These are the activations of a small neural network, seen along a few directions. Each row is one input.
In each table, some parts of the input vary, and every possible input appears once, in random order.
Descriptions start from the smaller parts, as in this example, which fits no table here: one of 2 separate values, together with either a single point or one of 11 places around a ring or (one of 5 places around a ring, together with one of 6 places along a line).
Shared parts are said once, and a part with two or three values counts as separate values.
In the rows, zero is written as 128.

Other details of the inputs vary at random and push rows far along two fixed directions, the same in every table; ignore that.

A family of inputs:
r1: [124 135 166 108 100 134 122 118 111 185 112  70 108 108]
r2: [124 111  83 126 129 106  79 104 126  82 142 196 156 146]
r3: [119 142 166 138 119 140 165 136 141 151 103  91 122  95]
r4: [132 125 130 111 116 128 114 128 124 149 136 118 131 128]
r5: [136 123 127 119 118 124 110 122 115 147 128 116 123 133]
r6: [163 102  75 162 177 116 152 170 136  54 158 183 138 179]
r7: [106 133 145 111 100 121  80  90 113 148 113 125 130 104]
r8: [148 110  74 159 164 123 158 157 154  49 146 203 154 153]
r9: [116 131 134 131 125 127 114 106 128 123 109 117 125 126]
r10: [105 129 135 108 100 124  84  84 120 150 106 115 127 114]
r11: [127 121 110 134 134 132 134 123 140 104 119 147 133 131]
r12: [123 124 121 142 143 123 127 124 130  96 119 143 123 132]
r13: [146 134 153 141 139 160 214 178 155 155 115  70 106 115]
r14: [106 137 147 110 101 119  85  84 113 154 121 128 137 104]
r15: [118 134 163 103 105 151 124 114 120 180 112  57 106 114]
r16: [128 123 134 119 126 125 106 124 109 136 130 111 113 133]
r17: [128 131 155 125 126 146 158 143 134 160 117  66 107 121]
r18: [116 136 138 128 122 124 117 112 126 136 127 137 133 107]
r19: [128 132 119 141 136 122 132 125 138 114 133 155 144 123]
r20: [119 129 131 131 120 125 115 108 129 131 109 125 128 120]
r21: [116 141 165 139 127 141 163 129 137 141  97  80 110 106]
r22: [ 98 172 161 157 143 161 218 174 145 141 108  79 107 125]
r23: [135 127 137 114 115 121 113 128 114 145 135 122 129 126]
r24: [115 129 130 122 123 137 119 106 132 121 110 116 123 124]
r25: [106 129 141 113 103 120  80  86 111 146 106 121 122 110]
r26: [104 116 117 102  98 102  33  61  95 126 119 159 139 131]
r27: [ 92 154 143 102  96 131  77 103  92 164 143 112 109 157]
r28: [140 110  83 112 135 104  76 116 115 103 168 194 154 159]
r29: [145 127 117 128 137 120 127 140 127 128 152 148 140 139]
r30: [162 101  79 160 176 113 154 171 131  51 159 184 135 176]
r31: [159 126 119 152 153 132 184 180 147 112 142 133 131 138]
r32: [143 123 113 119 136 131 132 139 132 127 153 148 139 139]
r33: [140 131 123 163 152 133 185 163 158  99 122 141 136 123]
r34: [100 120 113  98 101 110  34  59 104 122 119 144 135 135]
r35: [155 130 126 148 160 131 186 181 143 116 151 141 127 130]
r36: [124 117  85 126 132 106  82 101 126  88 150 199 158 143]
r37: [126 130 114 133 134 132 137 123 142 112 135 154 143 122]
r38: [147 142 164 145 141 149 210 187 148 155 122  77 108 104]
r39: [134 124 129 108 114 135 116 126 124 148 135 119 131 128]
r40: [135 144 165 122 123 137 163 147 130 173 130  87 119 107]
r41: [131 119 126 114 118 127 113 124 121 147 130 114 123 133]
r42: [156 120 119 153 158 131 184 180 139 108 136 131 116 137]
Each input here is: one of 2 separate values, together with either a single point or (one of 4 places along a line, together with one of 5 places along a line).
Q: The inputs of r1 and r26 match in every part but the choice among 2 separate values. If r27 is changed in the same way as r1 into r26, which row does it become?
A: r22
Q: The inputs of r10 and r41 match in every part but the choice among 2 separate values. If r9 is changed in the same way as r10 into r41, which row does it become?
A: r6
Q: Change only the choice among 2 separate values in r25. List by row number the other rows that result.
A: r42

A family of inputs:
r43: [137 121 109 145 148 128 150 148 137  97 131 141 128 147]
r44: [141 139 149 128 131 143 172 160 140 159 137  97 122 118]
r45: [151 113  96 146 156 123 151 161 135  88 147 162 131 155]
r46: [131 124 112 148 149 130 151 142 141  91 127 145 129 140]
r47: [126 146 175 114 110 142 147 138 121 191 123  66 110 104]
r48: [145 101  74 119 134 104  73 116 114  85 161 202 153 162]
r49: [131 119 119 119 121 122 104 112 126 128 131 139 137 127]
r50: [121 130 138 119 116 130 116 107 132 141 118 120 132 109]
r51: [104 141 140 127 115 133 117 106 127 133 111 119 126 119]
r52: [117 115 119  87  93 105  25  72  86 147 137 145 136 135]
r53: [135 136 150 153 145 142 194 159 153 126 111 101 118 107]
r54: [126 134 140 110 115 129 110 123 111 160 137 109 121 131]
r55: [128 108  95 112 119 100  49  89 103 104 141 179 146 148]
r56: [112 137 153 119 113 135 122 107 126 153 106  95 118 107]
r57: [136 136 130 164 154 141 208 167 166 104 121 135 133 115]
r58: [140 123 100 169 166 121 175 162 152  66 134 181 142 139]
r59: [122 135 139 110 114 131 110 123 111 157 137 106 119 136]
r60: [119 143 169 115 109 149 148 133 126 180 109  57 103 109]
r61: [125 130 115 152 147 127 154 140 143  94 124 155 134 132]
r62: [114 128 140 106 104 125  84  94 111 156 117 107 122 120]
Q: The inputs of r46 and r43 match in every part but one. If r53 is changed in the same way as r46 into r43, which row does it become?
A: r55
Q: What do these inputs look like to the network?
A: one of 4 places along a line, together with one of 5 places along a line
Q: Change only the place on the line of 4 in r60. List by row number the other rows that result.
A: r45, r48, r52
